These are the activations of a small neural network, seen along a few directions. Each row is one input.
Each table varies a few parts of the input and shows all the possible inputs, shuffled.
Descriptions start from the smaller parts, as in this example, which fits no table here: one of 6 places along a line, together with either a single point or one of 11 places around a ring or (one of 3 separate values, together with one of 8 places around a ring).
Shared parts are said once, and a part with two or three values counts as separate values.

Other details of the inputs shift rows strongly along two fixed directions, in all tables alike. That doesn't count.

Table:
x1: -46; -76; 41; 51; -31; 56; 61; -27; -36; -5; -39; -39
x2: -2; -24; 14; 29; -31; 18; 52; -12; -15; 0; -25; 0
x3: 60; 67; -24; -38; 0; -51; -42; 23; -18; -1; -2; 16
x4: -53; -77; 36; 45; -26; 60; 56; -27; -34; 0; -49; -32
x5: -44; -67; 32; 51; -47; 64; 48; -37; -51; -3; -33; -44
x6: 46; 43; -3; 22; -35; 3; 5; -1; -85; 41; -64; -6
x7: -9; -30; 5; 23; -27; 23; 45; 4; -1; -8; -57; 11
x8: 49; 70; -20; -8; -21; -29; -26; 23; -33; 14; -15; 23
x9: 39; 25; -1; -3; -2; 8; 12; 6; -56; 30; -91; 7
x10: 30; 24; -1; -17; 11; -29; -30; 16; 6; 9; -4; -1
x11: -5; 14; -14; 5; 11; -2; -20; -19; 21; 17; 55; -11
x12: -24; -12; 9; 29; -19; 22; 0; -21; 3; 11; 28; -11
x13: -85; -101; 31; 52; -43; 75; 64; -27; 0; -35; -27; -19
x14: -13; -14; -2; -1; 10; 4; -9; -17; 27; 1; 45; -20
x15: -11; 0; -7; -17; 18; -1; -6; 10; 36; -17; 11; 25
x16: 60; 49; -21; -31; 25; -40; -23; 21; -2; 34; -40; 9
x17: -12; -40; 20; 49; -55; 40; 74; -15; -32; -3; -57; -6
x18: 73; 54; -14; -13; -20; -32; 8; 41; -44; 20; -104; 33
x19: 72; 75; -5; 5; -19; -24; -2; 18; -77; 51; -59; 9
x20: -78; -71; 27; 9; 25; 32; 12; -22; 41; -19; 62; -26
x21: 30; 44; -5; -37; 28; -41; -51; 17; -4; 12; 45; -5
x22: -7; -7; -6; -11; 7; -16; -9; 14; 40; -25; 32; 8
x23: 43; 18; 12; 6; -17; -8; 10; 12; -66; 25; -76; -13
x24: 70; 78; -23; -3; -18; -39; -2; 24; -30; 30; -34; 33
x25: -14; -56; 19; 48; -36; 47; 56; -27; -31; 9; -67; -34
x26: 73; 76; -21; -2; -13; -41; 2; 18; -32; 35; -32; 32
x27: -30; -8; -1; -15; 6; -6; -28; 3; 34; -33; 74; -2
x28: 5; 10; -14; -23; 42; -6; -16; -3; 40; 13; 16; 9
x29: -26; -5; -15; -39; 51; -20; -59; -3; 43; -16; 81; -16
x30: -32; -20; -6; -22; 22; -15; -34; -6; 47; -43; 75; -11
x31: -25; -20; 3; -7; 0; -1; -14; 6; 24; -31; 34; -4
x32: 15; 7; -3; 38; -45; 29; 19; -20; -78; 27; -55; -19
x33: 53; 59; -9; -35; 31; -30; -24; 24; -27; 32; -44; 19
x34: -2; 4; -3; -7; -7; -8; -10; 8; 16; -19; 30; 5
x35: 2; -2; -3; -10; 8; -20; -2; 12; 31; -15; 23; 7
x36: 9; -16; 7; 22; -26; 12; 53; 7; -17; 6; -75; 14
x37: 41; 38; -7; -26; 18; -33; -29; 24; 4; 22; -25; 14
x38: -54; -79; 32; 43; -26; 57; 37; -33; -29; -15; -19; -46
x39: -14; 11; -8; -38; 57; -19; -50; 5; 72; -1; 68; 17
x40: -28; -12; 7; -14; 21; -7; -38; -7; 50; -11; 87; -13
x41: -27; -11; -4; 25; -29; 21; 7; -25; -8; -13; 22; -7
x42: -2; -23; 13; 17; -16; 24; 22; -8; -47; 13; -64; -19
x43: 12; 25; -10; -22; 13; -12; -14; 20; 10; -7; -15; 29
x44: 27; 24; -10; -21; 2; -32; -22; 26; 10; -12; 0; 12
x45: 3; 29; -14; 0; -7; -14; -21; 5; 11; -6; 40; 13
x46: 20; 9; -3; 4; -4; 5; 38; 11; -4; 10; -64; 32
x47: -19; -21; 1; -7; 21; -9; 12; 0; 45; -11; 29; 11
x48: -3; -1; -8; -20; 23; -16; -42; -2; 1; -11; 37; -24
x49: -22; -22; 3; -11; 26; -17; -3; 0; 55; -23; 63; 1
x50: -13; -25; 25; 25; -22; 28; 31; -12; -35; 8; -16; -23
x51: -16; -11; -7; -8; 8; 13; 6; -9; 13; -19; -12; 15
x52: 16; 28; -20; -35; 39; -17; -40; 5; 3; 7; 10; 7
x53: 58; 72; -26; -2; -20; -32; -9; 24; -19; 20; -22; 33
x54: -2; 23; 2; 0; 9; -9; -29; -6; -11; 16; 48; -10
x55: -38; -24; -6; -21; 26; -5; -22; -6; 49; -34; 54; 0
x56: -27; -13; -5; -21; 48; -8; -1; -4; 75; -16; 63; 25
x57: -38; -30; 16; -1; 30; 24; 13; -12; 20; 0; 19; -3
x58: -12; -14; 0; 3; -6; 13; -14; -17; -22; -5; 22; -29
x59: -52; -40; -2; -2; 22; 21; 10; -8; 70; -30; 49; 17
x60: -20; -6; -7; -11; 7; -10; -13; 5; 49; -27; 67; 7
Each input here is: one of 5 places along a line, together with either one of 2 separate values or one of 4 places along a line or one of 6 places along a line.
Question: The inputs of x1 and x57 match in every part but the place on the line of 5. If x31 is changed in the same way as x1 into x57, which row does it become?
Answer: x43
Question: The inputs of x47 and x49 match in every part but the place on the line of 5. If x16 is changed in the same way as x47 into x49, which row does it become?
Answer: x25
Question: Change only the choice among 2 separate values in x39. List by row number the other rows that result.
Answer: x28
Question: Change only the place on the line of 6 in x47. List by row number the other rows that result.
Answer: x7, x13, x18, x36, x55

Table:
x61: 49; 49; -8; -9; 2; -32; -19; 16; -23; 30; -13; 0
x62: 1; -20; 3; 22; -24; 27; 29; -11; -44; 5; -64; -13
x63: -1; 7; -1; 14; -5; 12; 11; -7; 2; 15; -5; 10
x64: -38; -28; 0; 8; 4; 15; -9; -24; 17; -18; 51; -18
x65: 10; 5; -6; -20; 16; -16; -5; 10; 24; -8; 10; 8
x66: -12; -17; 2; -17; 23; -8; -9; 3; 47; -15; 29; 2
x67: -37; -20; 0; -11; 17; 0; -25; -9; 29; -22; 67; -12
x68: -40; -38; 0; 0; 16; 15; -1; -12; 46; -24; 27; 0
x69: -29; -23; 8; 24; -23; 23; 16; -8; 11; -14; 22; -1
x70: -25; -19; -2; 17; -8; 20; -4; -20; 5; -3; 26; -18
x71: -27; -45; 17; 28; -12; 27; 47; -9; 1; -4; -23; -7
x72: 27; 36; -14; -31; 17; -32; -37; 19; -4; 4; 5; 5
x73: 9; 23; -7; -30; 23; -29; -32; 23; 32; -11; 25; 18
x74: -16; -23; 16; 36; -38; 33; 25; -12; -32; 2; -20; -16
x75: -37; -40; 13; 3; 19; 7; 8; -5; 46; -12; 33; -4
x76: -38; -47; 10; 12; -3; 22; 26; -17; 28; -24; 27; -10
x77: 57; 53; -6; -22; -1; -32; -24; 31; -38; 19; -53; 12
x78: -34; -45; 14; 22; -19; 33; 31; -10; 7; -14; -29; -3
x79: -3; 0; 5; -4; -1; -1; -9; 7; -11; -7; 2; -5
x80: 12; 32; -10; -29; 34; -21; -34; 6; 4; 11; 31; 5
x81: 41; 48; -6; -14; -5; -29; -24; 19; -30; 10; -10; 9
x82: -8; 2; -1; -5; -1; -5; -2; 8; 12; -17; 19; 11
x83: 23; 22; -14; 1; -11; -9; 4; 2; -10; 1; -22; 14
x84: -11; -17; 14; 32; -25; 37; 34; -23; -44; 16; -41; -12
x85: -20; 2; -3; -6; 21; 1; -7; -9; 31; -4; 46; 11
x86: 21; 6; 5; 1; -1; -6; 9; 8; -29; 17; -36; -7
x87: -49; -45; 17; 9; 17; 35; 4; -22; 17; -4; 19; -16
x88: 32; 37; -25; -30; 21; -32; -24; 20; 13; -1; -5; 22
x89: -37; -41; 9; 23; -12; 25; 21; -19; 31; -14; 34; -12
x90: 36; 41; -13; -27; 22; -43; -17; 23; 11; 9; 11; 19
x91: 28; 10; -4; 14; -25; 8; 19; -3; -56; 13; -70; -5
x92: -1; -12; 14; 23; -31; 21; 25; -3; -44; -1; -41; -9
x93: -13; -18; 3; 30; -35; 24; 26; -9; -9; 0; -18; 1
x94: 37; 42; -7; 1; -4; -6; -9; 4; -36; 35; -32; 3
x95: -22; -30; 9; 16; -14; 18; 27; -16; 13; -15; 13; -6
x96: -4; 2; -5; -32; 34; -21; -35; 4; 32; -11; 56; -10
x97: 1; -4; 5; 9; -11; 7; 1; -8; -6; 7; 7; -17
x98: -37; -21; -4; -14; 20; -1; -14; -1; 50; -27; 56; 3
x99: 26; 9; 5; 10; -11; 16; 31; 6; -32; 25; -90; 18
x100: -5; -38; 21; 24; -24; 32; 35; -12; -31; 5; -60; -21
x101: -25; -28; 12; 22; -9; 14; 28; -13; 12; -6; 15; -5
x102: 20; 32; -11; -14; 17; -34; -23; 15; 28; 11; 38; 12
x103: 24; 12; 3; 9; -25; 3; 24; 17; -34; 2; -64; 14
x104: -19; -25; 12; -3; 20; 0; -8; -3; 18; -1; 23; -15
x105: 0; 6; -5; 3; -14; -3; 4; 1; 2; -6; 2; 10
x106: 13; 32; -14; -43; 37; -38; -58; 19; 27; -2; 40; 5
x107: 13; 11; 3; 13; -27; 2; 17; 6; -23; -3; -26; 13
x108: -13; -28; 6; 14; -8; 23; 11; -13; -16; -1; -35; -15
x109: 23; 17; 0; -7; 5; -18; -4; 8; -21; 14; -11; -5
x110: 3; 13; -16; -1; 2; -8; -14; -1; 22; -1; 24; 9
x111: 27; 33; -22; -23; 13; -28; -17; 13; 9; -4; 1; 19
x112: 34; 31; -7; 7; -25; -6; -4; 8; -40; 22; -38; -1
x113: -33; -31; 10; 5; 4; 12; -3; -20; 20; -16; 53; -22
x114: -34; -35; 9; 0; 10; 12; -2; -17; 20; -18; 48; -22
x115: 16; 36; -15; -30; 34; -25; -23; 12; 22; 6; 26; 24
x116: 11; 29; -11; -22; 12; -28; -39; 7; 6; -2; 40; 2
x117: 47; 49; -18; -21; -3; -33; -11; 26; -17; 8; -33; 25
x118: 4; -11; 7; 21; -17; 31; 47; -4; -31; 16; -75; 11
x119: 0; 4; 1; -8; 16; 7; -5; -2; -12; 13; -9; -2
x120: 23; 21; 1; -2; 0; -18; -7; 4; -20; 16; -3; -6
Question: Describe the family of inputs behind these rows.
Answer: one of 2 separate values, together with one of 5 places along a line, together with one of 6 places along a line
Question: The inputs of x74 and x77 match in every part but the place on the line of 5. If x63 is changed in the same way as x74 into x77, which row does it become?
Answer: x99
Question: The inputs of x92 and x79 match in every part but the place on the line of 5. If x114 is changed in the same way as x92 into x79, which row does it become?
Answer: x96
Question: Change only the place on the line of 5 in x89. List by row number the other rows that result.
Answer: x65, x66, x76, x95
Question: Change only the place on the line of 6 in x104. List by row number the other rows that result.
Answer: x77, x87, x100, x106, x108
Question: Change only the choice among 2 separate values in x80. List by row number the other rows that result.
Answer: x115
Question: A walk changes only the place on the line of 6. It starts at x94 and steps to x61. List the rest of the walk in order.
Answer: x97, x70, x112, x74
Question: Change only the choice among 2 separate values in x79. List by row number the other rows that result.
Answer: x103

Table:
x121: -49; -33; 6; 5; -11; 8; -19; -10; 37; -39; 86; -18
x122: -4; -37; 20; 19; -27; 31; 28; -5; -48; 2; -82; -25
x123: 4; 20; -19; -10; 2; -13; -3; 8; 18; -11; 3; 28
x124: 46; 59; -14; -11; -2; -36; -33; 6; -11; 26; 38; 0
x125: -14; -5; -1; 11; -4; 1; 15; 0; 46; -7; 37; 17
x126: -58; -37; 2; -14; 30; 22; -18; -15; 45; -35; 60; -3
x127: 12; -24; 6; 10; -12; 17; 43; 3; -21; 6; -91; 4
x128: -6; 6; -10; 1; -10; 1; -7; -2; 3; -18; 5; 14
x129: 29; 5; 3; -5; -6; -19; 26; 20; -6; 1; -45; 12
x130: 40; 32; -1; -15; 21; -18; -19; 1; -26; 41; -24; -13
x131: -39; -33; 7; 16; 0; 39; 5; -23; -17; -2; 3; -21
x132: 42; 29; 1; -10; 2; -33; -13; 19; -31; 18; -14; -12
x133: -32; -49; 16; 18; 0; 32; 13; -20; -14; 1; -14; -36
x134: 34; 28; -13; -46; 37; -39; -41; 24; 16; -3; -5; 8
x135: 24; 53; -23; -32; 11; -40; -59; 20; 2; -5; 33; 16
x136: -35; -38; 10; 52; -45; 52; 36; -30; -43; 0; -27; -21
x137: 53; 58; -18; 3; -13; -17; 14; 20; -18; 30; -63; 43
x138: -47; -36; 8; 14; 15; 38; 26; -17; 38; -4; 12; 12
x139: -28; -33; 10; 40; -40; 31; 24; -21; -18; -10; 17; -25
x140: -15; -17; 1; -13; 37; -3; -1; 3; 56; 1; 21; 11
x141: -15; 11; -3; -14; 36; 3; -33; -18; 10; 17; 55; -10
x142: 17; 15; -1; -31; 25; -40; -27; 21; 25; -15; 32; 3
x143: 12; 2; 9; -14; 0; -24; -14; 17; -9; -8; 5; -12
x144: -13; -12; 15; 2; 18; -8; -8; -13; 13; 11; 59; -25
x145: 60; 59; -10; 18; -31; -6; 7; -2; -76; 50; -66; 7
x146: 3; 6; 1; -5; -6; 13; -8; 5; -34; 2; -39; -1
x147: -44; -31; -4; 1; 0; 4; 6; -7; 63; -38; 75; 6
x148: -2; -19; 6; 29; -49; 20; 34; -6; -22; -19; -31; -2
x149: 46; 49; -11; -36; 37; -56; -19; 34; 38; 16; 19; 31
x150: -19; -30; 6; 17; -15; 39; 44; -9; -14; -6; -60; 11
Question: Describe the family of inputs behind these rows.
Answer: one of 5 places around a ring, together with one of 6 places along a line
Question: Change only the place on the line of 6 in x129. List by row number the other rows that result.
Answer: x132, x142, x143, x144, x149
Question: Change only the place on the line of 6 in x141. List by row number the other rows that result.
Answer: x126, x131, x138, x146, x150
